Each row below holds a small network's activations on one input, seen along a few directions.
In each table, some parts of the input vary, and every possible input appears once, in random order.
Descriptions start from the smaller parts, as in this example, which fits no table here: one of 6 places along a line, together with either a single point or one of 11 places around a ring or (one of 3 separate values, together with one of 5 places around a ring).
Shared parts are said once, and a part with two or three values counts as separate values.

Other details of the inputs vary at random and push rows far along two fixed directions, the same in every table; ignore that.

Table:
r1: [  0   5  -3   8   3   4  34 -14 -25  17   2  42]
r2: [  0  10  -3   1   0   6  33 -17 -26   3  -6  41]
r3: [ 38 -18  33  11 -36   7  36   7   6  -8  -2   7]
r4: [ 13 -25  23   1 -14 -12 -16  10  28 -10  22 -41]
r5: [-34  18 -27 -18  31  -4 -29  -7 -15   9  -5  -3]
r6: [ -2   9   2   4  -5  11  27 -13 -24  18  -5  43]
r7: [ 34 -20  36   7 -37   1  31  -3  12 -22   8   1]
r8: [ -3 -11  14  -6  -8  -3 -30   8  20  -1  11 -33]
r9: [ 23 -26  15   3  -7 -15  -8  18  25 -14  16 -46]
r10: [-35  16 -24 -13  28  -1 -33  -3 -13  22  -1  -2]
r11: [  7  -3  -6  22   1  -9 -29  16  46 -34  -1 -31]
r12: [  2   6  -2   2   2   2  31 -15 -22   1  -1  33]
r13: [-36  21 -24 -21  26   2 -34  -5 -13   9 -10  -2]
r14: [  7 -15   4  -3   1 -10 -20  16  16  -5   6 -38]
r15: [-23   9 -30 -10  36  -8 -25   6 -12  16  -3 -13]
r16: [  1  30 -25  21  -6  18  34 -13   5 -12 -20  46]
r17: [-26  14 -26 -14  28  -1 -32   7 -11  17 -11 -12]
r18: [ -1 -10  10 -11  -5  -6 -27   5  18 -15   7 -35]
r19: [ 37 -15  36   9 -41  12  31   8   8  -7  -7   8]
r20: [ -2   6  -2   6   2   5  27 -12 -22  16   1  36]
Each input here is: either one of 2 separate values or (one of 3 separate values, together with one of 6 places along a line).
What sort of input is r14?
Answer: one of 3 separate values, together with one of 6 places along a line

Table:
r21: [  4   9  -6  10   7   0  28 -14 -11  -6   2  32]
r22: [ 34 -39  39   6 -16  -3  13  22   1  -3  13  -1]
r23: [  7  13  -1  11   2   7  36 -17 -18  -3  -4  46]
r24: [ -8 -12  -4   4  -1 -13 -36  11  31 -14   9 -42]
r25: [-23   2 -12 -13  35 -19 -29   6 -30  26  -4 -12]
r26: [-42   3 -19 -37  24   4 -21  -5 -17  15  12 -11]
r27: [ 32 -11  34  12 -28   5  25  -4  13 -22   7   9]
r28: [ 12  11   1   2 -10  16  24   0  -8   3 -17  24]
r29: [ 20 -12  28   3 -17  -2  -8   4  24 -23  10 -20]
r30: [-16  12 -14   7   3   5   1  -6  -9   7 -13  24]
r31: [ 13 -19  19 -24 -23 -18 -12  -1   5  -2  16 -30]
r32: [  7  11  14   3  -7  13  14 -10 -10  -3  -8  32]
r33: [ 12  10  -3   4  -8  13  27   0  -8   2 -14  23]
r34: [-15  10  -8  -2  14   6  -4  -6 -10  47  19   7]
r35: [ -3  -4  11  -3  -4   4  28 -19 -38  17  -9  14]
r36: [  4  -7  -8  -5   5  -9 -27  18  28 -13   6 -50]
r37: [-30  13 -18  -5  15   1 -38   2   2   8 -12  -5]
r38: [ -9 -10   2   1  -4  -8 -42  12  30 -12   4 -41]
r39: [ 1  1 -8 19 -9  1 28 -8 -4 -2 -5 29]
r40: [-27  18 -26  -8  37  -7 -30  -6  -6   2   2  -5]
r41: [-21  10 -25   8  13  -3  -5  -5  -5   5  -6  12]
r42: [ 35 -16  12  12 -24  -2  29   9  22 -20   6 -14]
r43: [ -9  15 -29  -2  19   2   3   1  -7   6  -9   5]
r44: [ 24 -10  21  -1 -23   6  -4  15  25 -14  -3 -27]
Describe the family of inputs behind these rows.
Answer: either a single point or one of 5 places along a line or (one of 3 separate values, together with one of 6 places along a line)
List by row number the other inputs of the same sort as r26.
Answer: r22, r25, r31, r35

Table:
r45: [  8  -4   5  11 -12  -4  -8   3  27 -26   7  -7]
r46: [ 8  2 -7 18  7  0 21  3 -3 -5 -3 23]
r47: [  7   5 -10  15   5  -6  22  -4  -7   1  -3  10]
r48: [  5  -2  -8   3   2   0  29  -2 -10   5   6  14]
r49: [ 34 -13  21   6 -28  -3  18   8  11 -16 -10 -12]
r50: [ 25  -3   4  17 -11   3  40  -2 -12  -1 -11  18]
r51: [ 28 -11  38  -4 -27   7  11   5   8 -10   3  -8]
r52: [-28   7  -3 -12   8   4 -17  -9 -17  11  -6   7]
r53: [-20   5  -1 -14   8   2 -12  -3 -24  14 -10   9]
r54: [ -2   6  -7   0  22  -5   7  -5 -15  11   9  10]
r55: [-14  15 -13   4   6  10  -7  -7   3  -8 -11  21]
r56: [  3   6 -10  15   4  -5  21 -11  -1  -2   0  12]
r57: [ 23 -10   7   5 -15   9  48  -1 -15   3  -1  23]
r58: [-14  11 -14  -3  28  -6  -4 -11 -10  10  13   7]
r59: [-18  -8   5 -10   0  -8 -32  -7   8  -6  10 -22]
r60: [ -9   8 -18 -19  12   2   0   3 -18  11 -11   5]
r61: [  4 -22  16   6  -6 -15   1  -3  10  -8  22 -15]
r62: [ 14 -10   9  17 -13   5 -11  22  26   3  -1 -12]
r63: [-15   1  -8 -16  14  -7 -13   0 -26  14  -9   5]
r64: [ -4  -4  -4  -9  -6  -5 -10  -2  18 -12  15 -20]
r65: [ -4   4  -4  -6   2  -4 -26   9  11  -6 -11 -33]
r66: [ -9  15  -5  -7   9   0  -3 -15  -8   2   8  16]
r67: [-19   7 -26  -5  22  -4   3  -7  -6   8   9   4]
r68: [-14  -2  -7 -15   0   0 -23  -2  18  -9   9 -26]
r69: [ 14   5  23   2 -21  15  28 -19  -6  -5   1  34]
r70: [  1  -9   0  -2  -8   3 -13  17  17  16   7 -24]
r71: [  1  -9 -12   6  19  -8 -21  18  13 -10   1 -25]
r72: [ 8  5 10  5 -5 12 10  3 -8 27  0 19]
r73: [ 15  -7   8  14 -17   0  -6  14  21   9  -2 -22]
r74: [  3  -3   4 -18  12  -9 -27  10   2   0   3 -28]
r75: [ -3  13  -4   6  -9   7   8 -15   0  -6 -11  15]
r76: [  9  -1   4   8 -16  -8  -3  -5  22 -20   6 -17]
r77: [ 15 -20  31   5 -32  -7  11  -9  11 -17  17   0]
r78: [  4  -9  13 -10 -20   8  -3   4  17 -11   4 -20]
r79: [ -3  -5   9   6  -9   5   4   2 -13  28  -2  16]
r80: [-12  18 -10   0   1   9  -2  -8  -6   2 -18   8]
r81: [ -5   6 -11  -6  27  -1  -1  -1 -22  15   2   5]
r82: [ 15   0  15  -5 -26  18  37  -1 -12   1 -11  25]
r83: [ 19 -10   8   2  -8  -3  -7  18  15 -18  -8 -13]
r84: [ -5   1  -3  -4   6   0 -31  17  16 -12 -10 -23]
r85: [-19  -1 -13  -1  24 -13  -5  -5 -21  14   7   5]
r86: [ -9   2   9 -15   6   2 -31   1  10  -3   6 -26]
r87: [ -8  -7  -5  -2  14  -6   4  -3 -26  14   0   8]
r88: [ -9   8 -19  14  19  -2   5  -2   1  -4   0  19]
r89: [-21  17 -15  -1  13  11 -17   1  -1  -2 -16  12]
Describe the family of inputs behind these rows.
Answer: one of 5 places along a line, together with either a single point or one of 8 places around a ring
The inputs of r73 and r70 match in every part but the place on the line of 5. If r47 is changed in the same way as r73 into r70, which row does it become?
Answer: r48
List by row number the other rows that have the place on the line of 5 in common with r61.
Answer: r52, r53, r59, r63, r77, r79, r85, r87
Which other rows does r57 become when the place on the line of 5 takes its other values? List them by row number.
Answer: r50, r71, r81, r87
List by row number the other rows that have the place on the line of 5 in common with r83.
Answer: r45, r46, r55, r62, r71, r84, r88, r89
